These are the activations of a small neural network, seen along a few directions. Each row is one input.
Each table varies a few parts of the input and shows all the possible inputs, shuffled.
Descriptions start from the smaller parts, as in this example, which fits no table here: one of 4 places along a line, together with either a single point or (one of 2 separate values, together with one of 5 places around a ring) or one of 11 places around a ring.
Shared parts are said once, and a part with two or three values counts as separate values.
In the rows, 128 means zero.

Other details of the inputs vary at random and push rows far along three fixed directions, the same in every table; ignore that.

A family of inputs:
row 1: [114 150 146 139 124 114 115  96 153 192 205]
row 2: [124 115 147 133 139 186  93 120 149 196 151]
row 3: [110 142  99 110 140 168 159  87 107  86  63]
row 4: [155 120 149 130 157  92 134 201 143  79  40]
row 5: [117 162 177 124 197 138 116 175 172 191 140]
row 6: [ 94 124 100 117  96 183 129  45 113 144 162]
row 7: [131 110 136 153 106 152  78 119 151 183 165]
row 8: [131 117  67 140  80 144 172  36  94 108 112]
row 9: [135 134 126 116 118 152 166  56 144 143 170]
row 10: [112 132 137 137 135 188  81 115 163 167 165]
row 11: [171 155 110 119 170  96 140 245  79  75  93]
row 12: [127  84  87 135  37  46 124  92 111  91 149]
row 13: [150 102 106 135 110  82 104 176 139  83  64]
row 14: [111 110 170 129 151 121 113 129 150 179 181]
row 15: [105 159 105 139 110 179 175  68 100  85 102]
row 16: [133 137 169 143 180  69  91 197 156 142 122]
row 17: [117 132 105 105  70 116 202  42  96 109 131]
row 18: [152 117 168 115 183 135  72 221 173 134  60]
row 19: [118  77  92 140  49  50  91 110  86 102 112]
row 20: [130 103 153 141  77  52  81 167 154 135 164]
row 21: [132 155 124 135 185 146 226 131 134  98  60]
row 22: [143 174  97  91 141 201 183 106  75 161 198]
row 23: [108  82  88 145  58  59  81 108  91  70 126]
row 24: [126 155  95 126 172 185 171 122 132  76  40]
row 25: [ 91 107 146 145 107 115  60 164 126 123 149]
row 26: [116 163 119 113 147  96 186  95 108 113  90]
row 27: [ 99 119 160 131 141 161  63 124 137 145 170]
row 28: [144  70 132 139  81  69  45 148 135 126 149]
row 29: [107 112 150 145 123 164  70  87 126 142 199]
row 30: [116  83 137 127  64  69  80 142 136 145 169]
row 31: [153 133 164 129 164 183  86 171 188 174 117]
row 32: [135 146 157  98 157 164 164  91 146 145 126]
row 33: [113 132 152 147 166 182  78 145 159 139 155]
row 34: [143 120 131 120 140 109 120 209 139  94  23]
row 35: [142 109 141 130 110  54 128 155 124  83  98]
row 36: [139 121  74 108  70  47 119 163  43  90 174]
row 37: [131 133 123 121  89 164 162  49 138 154 169]
row 38: [122 124 140 155 127  58 152 195 134 101  82]
row 39: [146 130 108 137 141 159 167  95 105 101  57]
row 40: [121 120 142 137 137 136 170  69 121 148 171]
row 41: [136 187 146 125 222 170 179 132 167 153 100]
row 42: [127 121 106 103  89 118 179  59 103 100 106]
row 43: [158 172 130 115 164 185 122 181 121 179 208]
row 44: [106 115 169 135 146 129 123 143 153 187 179]
row 45: [170 192  83 105 189 175 211 176  85  89  93]
Description of these inputs: one of 5 places around a ring, together with either a single point or one of 8 places along a line.
Question: The inputs of row 44 and row 21 match in every part but the place on the ring of 5. If row 22 is changed in the same way as row 44 into row 21, which row does it become?
Answer: row 45
Question: Which other rows does row 26 become when the place on the line of 8 takes its other values? List them by row number.
Answer: row 3, row 14, row 18, row 19, row 27, row 32, row 42
Question: A walk changes only the place on the ring of 5. It starts at row 30 and steps to row 37. List the rest of the walk in order.
Answer: row 12, row 4, row 42

A family of inputs:
row 46: [123 128 168 133 169 127  75 193 147 162 183]
row 47: [145 167 129 118 184 144 185 116 135 133  91]
row 48: [148 110 137 138 127  93  78 200 130 115  80]
row 49: [133 119 154 125 134 103 121 140 142 156 169]
row 50: [116 127 105 138 100 103 132  95  93  79 113]
row 51: [131 116 150 141 132  81 105 171 142 115  74]
row 52: [115 159  96 139 116 136 183 106 103  83  89]
row 53: [112 119  90 116  96 109 190  61 103  98  86]
row 54: [125 137 132 114 165 159 171 108 151 126  84]
row 55: [104 114 106 142 105  93 129 128  92  88  96]
row 56: [115 108 129 156 130  90 110 174 109  84  82]
row 57: [125  72 113 131  79  66  52 173 128 133 150]
row 58: [112 123 149 146 157 142 102 161 132 131 111]
row 59: [148 133 137 128 168 164 139 172 132 121  58]
row 60: [138  94 105 123  82  98 108 120 113 101 138]
row 61: [111 129 114 124  98 127 129  76 111  97 152]
row 62: [ 93  94 118 132  88 123  70  80 128 160 226]
row 63: [135 164 155 127 180 201 175 115 173 165 114]
row 64: [137 145 150 121 159 181 152  69 152 152 131]
row 65: [133 126 111 130 130 122 191  86 113  83  71]
row 66: [158 163  88 116 151 129 184 129  98  99  68]
row 67: [151 115 148 129 140 140  68 159 151 149 146]
row 68: [142 110 122 131 133 107 112 190 121 106  66]
row 69: [118 112 127 138 116 105 101 131 118  95 139]
row 70: [126 110 133 154 108  62 111 182 151 116 110]
row 71: [117 156 141 127 171 147 125 168 129 112  62]
row 72: [108 141 128 130 126 193 132  35 114 161 177]
row 73: [158 156  87 117 145 111 181 146  94  84  59]
row 74: [130 135 156 141 141 132 114 151 173 161 141]
row 75: [133 123 127 104  91 145 132  99 105 163 204]
row 76: [136 137 165 146 163 145 120 164 180 161 127]
row 77: [112 114  89 141  93 105 155  77  80  69 115]
row 78: [121 175 143 136 195 223 158 124 158 155 122]
row 79: [107 130  94 149  82  89 145 124  99  83 115]
row 80: [101 136 119 121 129 143 125 116 125 119 127]
row 81: [110 118 118 127  74  95 139  71 111 130 125]
row 82: [125  91 169 149 135 121  81 137 161 173 164]
row 83: [143  89 138 144 120 114  78 171 132 136 131]
row 84: [117 166 151 111 171 200 162 112 123 157 163]
row 85: [121 131 137 122 121 124 134 102 135 142 110]
row 86: [138 105  81 122  63  66 131 109  81 107 164]
row 87: [123 143 152 102 127 168 174  66 129 178 191]
row 88: [110 125  86 130  87  78 151  93  74  92 155]
row 89: [130 119 160 127 128  58 117 212 135 117 107]
row 90: [134 147 153 110 154 183 157  73 159 143 137]
row 91: [115 101 128 137  94 113 136  75 121 143 145]
row 92: [157 129 142 125 166 137  88 180 149 172 162]
row 93: [154 110 153 124 150 146  73 171 158 144 147]
row 94: [130 164 144 130 201 157 118 162 141 151 135]
row 95: [130 123 133 133 124  97 105  98 139 179 194]
row 96: [104 120 118 152  95 134 104  94 130 152 207]
row 97: [132 119 105 115 100  83 111 183 115  90  63]
row 98: [123 145 143 153 160 137 113 186 149 121 110]
row 99: [112 122 136 116 117 133 128  93 151 153 148]
row 100: [137 118 146 133 145  58 113 199 141 120 111]
row 101: [120 156 126 116 136 197 160  41 118 119 156]
row 102: [124 140 162 128 195 188 108 152 161 139 130]
row 103: [146 113 143 148 124 116  69 198 160 151 150]
row 104: [ 97 103 140 128  70  87  76 120 103 158 245]
row 105: [118 144 100 127 125 139 154  67  95 135 177]
row 106: [136 118 158 134 152  95  86 162 161 178 177]
row 107: [120 150 126 122 146 121 164 155  99  94 104]
row 108: [141 112 119 121  91  58 119 202  98  93 109]
row 109: [122 134 138 118 143  96 138 174 145 106  47]
row 110: [136 136 175 118 170 136 127 166 158 168 150]
row 111: [145 103 138 122 109 110  76 155 129 169 210]
row 112: [132 143 118 100 138 212 146  74 140 161 149]
row 113: [146 125  96 112  78 130 151  66  99  89 130]
row 114: [123 149 124 130 128 190 182  40 148 169 163]
row 115: [127  93 111 119  92 128  86 108 132 152 182]
row 116: [106 142 154 121 165 162  86 160 154 157 131]
row 117: [158 157 162 105 201 197 143 185 150 163 123]
row 118: [127  91  87 147  36  61  94 123 108 118 168]
row 119: [140 125 110 135 107 152 129 116 136 148 160]
row 120: [123  86 134 136  93  59  93 141 138 108 135]
row 121: [103 129 135 140 119 100  93 164 118 114  99]
row 122: [151 152 102 129 132 137 180 166 120  83  44]
row 123: [144 140 167 123 190 167 144 142 169 130  96]
row 124: [102 125 104 126 123 127 139 114 107 104 106]
row 125: [146 147 109 114 135 134 156 155 109  90  31]
row 126: [129 140  87 111  83 155 176  53  86 115 100]
row 127: [122 121 113 130 117 105 176 105 109  97  64]
row 128: [116 146 116 132 136 145 115  75 116 170 207]
row 129: [142 151 128 115 143 131 191 106 129  71  51]
row 130: [139  87 111 134  83 115  94  98 114 131 177]
row 131: [156 148 151 108 177 188 124 156 160 128 102]
row 132: [140 148  83 124  89 156 187  72 104 110 117]
Question: The inputs of row 96 and row 119 match in every part but one. If row 84 is changed in the same way as row 96 into row 119, which row does it become?
Answer: row 108
Question: The inputs of row 122 and row 79 match in every part but one. If row 130 is changed in the same way as row 122 into row 79, which row does it become?
Answer: row 77
Question: The inputs of row 56 and row 82 match in every part but one. If row 128 is changed in the same way as row 56 into row 82, which row does it become?
Answer: row 95
Question: Describe the family of inputs behind these rows.
Answer: one of 3 separate values, together with either one of 5 places around a ring or one of 8 places along a line or (one of 2 separate values, together with one of 8 places around a ring)
Question: Which other rows does row 67 become when the place on the ring of 8 takes its other values? List them by row number.
Answer: row 48, row 97, row 112, row 113, row 125, row 126, row 131
Question: Which other rows does row 118 become when the choice among 3 separate values takes its other values? List them by row number.
Answer: row 78, row 114
Question: Which other rows does row 114 become when the place on the ring of 5 takes its other values? List them by row number.
Answer: row 63, row 70, row 74, row 76
Question: Which other rows does row 93 become when the choice among 2 separate values takes its other values? List them by row number.
Answer: row 113

A family of inputs:
row 133: [133 154 116 131 140 128 173 123 125 104  96]
row 134: [119 123 122 126 109 124 158 100 124 145 145]
row 135: [124 116 116 137 105 132 123 131 114 132 135]
row 136: [121 157 141 119 157 148 181 127 131 113  96]
row 137: [140 169 123 110 184 183 175 119 130 110  90]
row 138: [132 143 128 123 139 154 124 135 148 155 139]
row 139: [117 149  97 125 113 100 163 135  99  71  71]
row 140: [127 118 146 128 130  92 108 149 136 124 152]
row 141: [103 122  98 125  87 136 126  62  96 134 178]
row 142: [120 142 142 129 137 126 109 144 136 138 138]
row 143: [129 131 130 122 164 145 110 156 131 124 122]
row 144: [135 156 113 129 151 179 180 114 121 101  93]
row 145: [123 118 121 122 109 149 115  89 116 132 186]
row 146: [129 121 117 135  95 126 123 131 118 125 137]
row 147: [129 126 127 129 116  97 107 128 120 120 150]
row 148: [138 145 150 107 156 159 135 125 142 154 139]
row 149: [121 107 163 138 130 145  75 144 186 162 124]
row 150: [123 132 111 141 118 168 151  70 108 137 161]
row 151: [128 114 140 136 140 129  92 153 122 130 151]
row 152: [116 122 132 135 105  75  99 156 126 119 143]
row 153: [131 122 119 115 106 107 110 131 121 127 143]
row 154: [127 159 106 131 142 136 221  89 104  92  73]
row 155: [132 106 122 135 118 116 133 110 137 103  68]
row 156: [124 143 128 134 152 176 123  93 143 174 177]
row 157: [114 160 114 117 147 148 218  91 102  95  74]
row 158: [130 120 125 133 135 110  94 197 138 130 103]
row 159: [119 116 120 128 113 120 142  90 128  79  77]
row 160: [126 120 121 144 111  91  90 158 138 124 148]
row 161: [132 139 131 112 154 149 129 139 128 140 115]
row 162: [127 125 125 130  99  97 122 136 133 137 144]
row 163: [124 113 123 131  97  62 106 139 116 105 147]
row 164: [116 129 128 139 125  85 109 160 115 115 110]
row 165: [123 101 138 123 102  75 110 146 121 134 147]
row 166: [130 119 140 148 125 125  91 158 137 132 155]
row 167: [123 117 147 147 140  93 111 171 146 137 137]
row 168: [121 105 113 138  93  54  93 134 101 108 147]
row 169: [132 135 110 103 115 159 139  90 113 131 147]
row 170: [127 131 133 129 132 134 127 128 140 165 147]
row 171: [104  95 108 132  76 118 127  25 111 116 148]
row 172: [111 121 166 141 165 148  95 154 168 135  80]
row 173: [137 139 145 106 151 206 128 108 139 162 162]
row 174: [119 117 145 150 146 135 114 130 159 122  82]
row 175: [139 119 136 124 132 124 139 123 134 148 146]
row 176: [141 126 102 124  87 116 141  74 108 129 157]
row 177: [140 131 141 121 147 166 128  91 143 183 180]
row 178: [156 154 151 123 195 172 139 156 151 154  99]
row 179: [136 115 156 127 148 140  83 177 134 150 138]
row 180: [154 141 144 120 170 190 125 153 152 148 128]
row 181: [129 131 149 106 132 162 138  90 141 167 179]
row 182: [115 108 109 126  85  80 121  81  98 123 178]
row 183: [140 128 134 120 130 133 125 160 117 108 104]
row 184: [138 104 128 131  88  73 112 125 128 131 164]
row 185: [149 127 129 125 126 100 129 148 132 121 119]
row 186: [132 123 130 121 126  91 125 156 116 118 104]
row 187: [120 145 106 124 122 139 164 126 100  80  87]
row 188: [115 135 122 132 137 111 116 154 119 118 111]
row 189: [133 130 112 128 117 118 119 168 131 116 105]
row 190: [133 120 135 127 129  79  98 182 120 120 102]
row 191: [125 115 127 135 119 134 104 155 132 145 140]
row 192: [120 111 131 138 102  79 121 146 130 140 140]
row 193: [128 119 133 140 118 100  95 159 136 155 140]
row 194: [146 129 115 124 147 129 125 165 126 115  92]
row 195: [128 146 119 117 155 131 198 109 108  92  82]
row 196: [132 102 110 125  67  79 140  86 112 122 172]
row 197: [151 153  99 113 137 150 184 105 114  99  82]
row 198: [129 150 126 125 150 200 134  90 145 161 171]
row 199: [119 121 107 130  97 126 118  99 122 158 167]
row 200: [118 136 125 137 137 133 135 154 105  99  91]
row 201: [122 122 100 143  74  87 126  85 105 117 163]
row 202: [124 124 114 149 113  74 120 149 113 107 112]
row 203: [126 132 125 141 116  88 149 137 126 105 115]
row 204: [150 132  97 125 107 122 174 119  93  73  80]
row 205: [133 131 136 128 135 165 115 153 146 148 138]
row 206: [147 161 158 109 188 182 132 153 152 154 109]
row 207: [153 123 144 136 162 139 110 187 136 129 100]
row 208: [151 123 142 131 166 148 106 187 146 138 111]
row 209: [124 122 121 143 131 118  98 157 131 130 136]
row 210: [124 112 117 134  85  61 139 159 122 102 111]
row 211: [122 125 125 142 122 106 123 120 127 140 151]
row 212: [139 138 142 127 162 156 122 157 129 113 114]
row 213: [123  92 142 133 101  70  83 169 143  90  67]
row 214: [130 126 165 123 159 131 108 150 156 151 167]
row 215: [125 127 160 144 162 164 107 134 182 138  96]
row 216: [124 121 142 116 122 134 131  92 126 165 175]
row 217: [118 165 104 119 141 142 209  90  94  91  70]
row 218: [141 160 137 123 165 158 151 154 147 139  91]
row 219: [120 110 132 123 117 136 132  89 131 118  85]
row 220: [107 117 139 137 114 120 112 115 143 106  89]
row 221: [119 117 118 143 110 144 114 103 122 144 173]
row 222: [138 138 103 116 124 172 158  53 116 156 162]
row 223: [136 139 123 109 153 161 138 136 119 127 102]
row 224: [112 137 114 132 117  80 175 132  96  81  76]
row 225: [116 136 133 124 133 157  98 133 137 148 163]
row 226: [131 146 120 108 147 190 140  77 126 143 168]
row 227: [123 127 155 140 142 139  78 182 142 139 144]
row 228: [145 129 118 117 125 165 118 102 134 152 167]
row 229: [135 120 146 122 124  76 120 182 130 109 103]
row 230: [128 136 153 124 133 159 132 108 158 184 181]
row 231: [102 116  93 130  71 127 138  58  83 119 173]
row 232: [119 150 132 125 134 125 169 120 122 110 107]
row 233: [134 124 147 117 155 167 105 152 136 154 140]
row 234: [135 120 121 124 108 129 154  69 118 153 171]
row 235: [131 148 101 121 150 124 165 127 104  89  75]
row 236: [116 117 131 126 116 111 131  85 118 143 183]
row 237: [127 119 121 129 136 119 117 155 112 100 116]
row 238: [137 100 156 136 128 127  82 140 173 139 114]
row 239: [121 118 130 140 108  93 132 128 134 123 153]
row 240: [118 112 155 138 142 159  96 125 174 167 114]
Question: The inputs of row 175 and row 196 match in every part but one. If row 158 is changed in the same way as row 175 into row 196, which row does it become?
Answer: row 189
Question: The inputs of row 218 and row 193 match in every part but one. If row 185 is changed in the same way as row 218 into row 193, which row does it become?
Answer: row 177
Question: The inputs of row 224 and row 232 match in every part but one. If row 235 is changed in the same way as row 224 into row 232, which row does it become?
Answer: row 137
Question: Describe the family of inputs behind these rows.
Answer: one of 2 separate values, together with one of 6 places around a ring, together with either a single point or one of 8 places along a line
Question: Which other rows does row 161 become when the choice among 2 separate values takes its other values? List them by row number.
Answer: row 153
Question: Which other rows does row 179 become when the place on the ring of 6 takes its other values? List them by row number.
Answer: row 135, row 150, row 151, row 200, row 207
Question: Which other rows does row 239 become when the place on the line of 8 takes its other values? List them by row number.
Answer: row 133, row 144, row 160, row 166, row 198, row 201, row 203
Question: List by row number the other rows that have the choice among 2 separate values and the place on the ring of 6 in common with row 206.
Answer: row 148, row 153, row 169, row 173, row 181, row 183, row 213, row 229
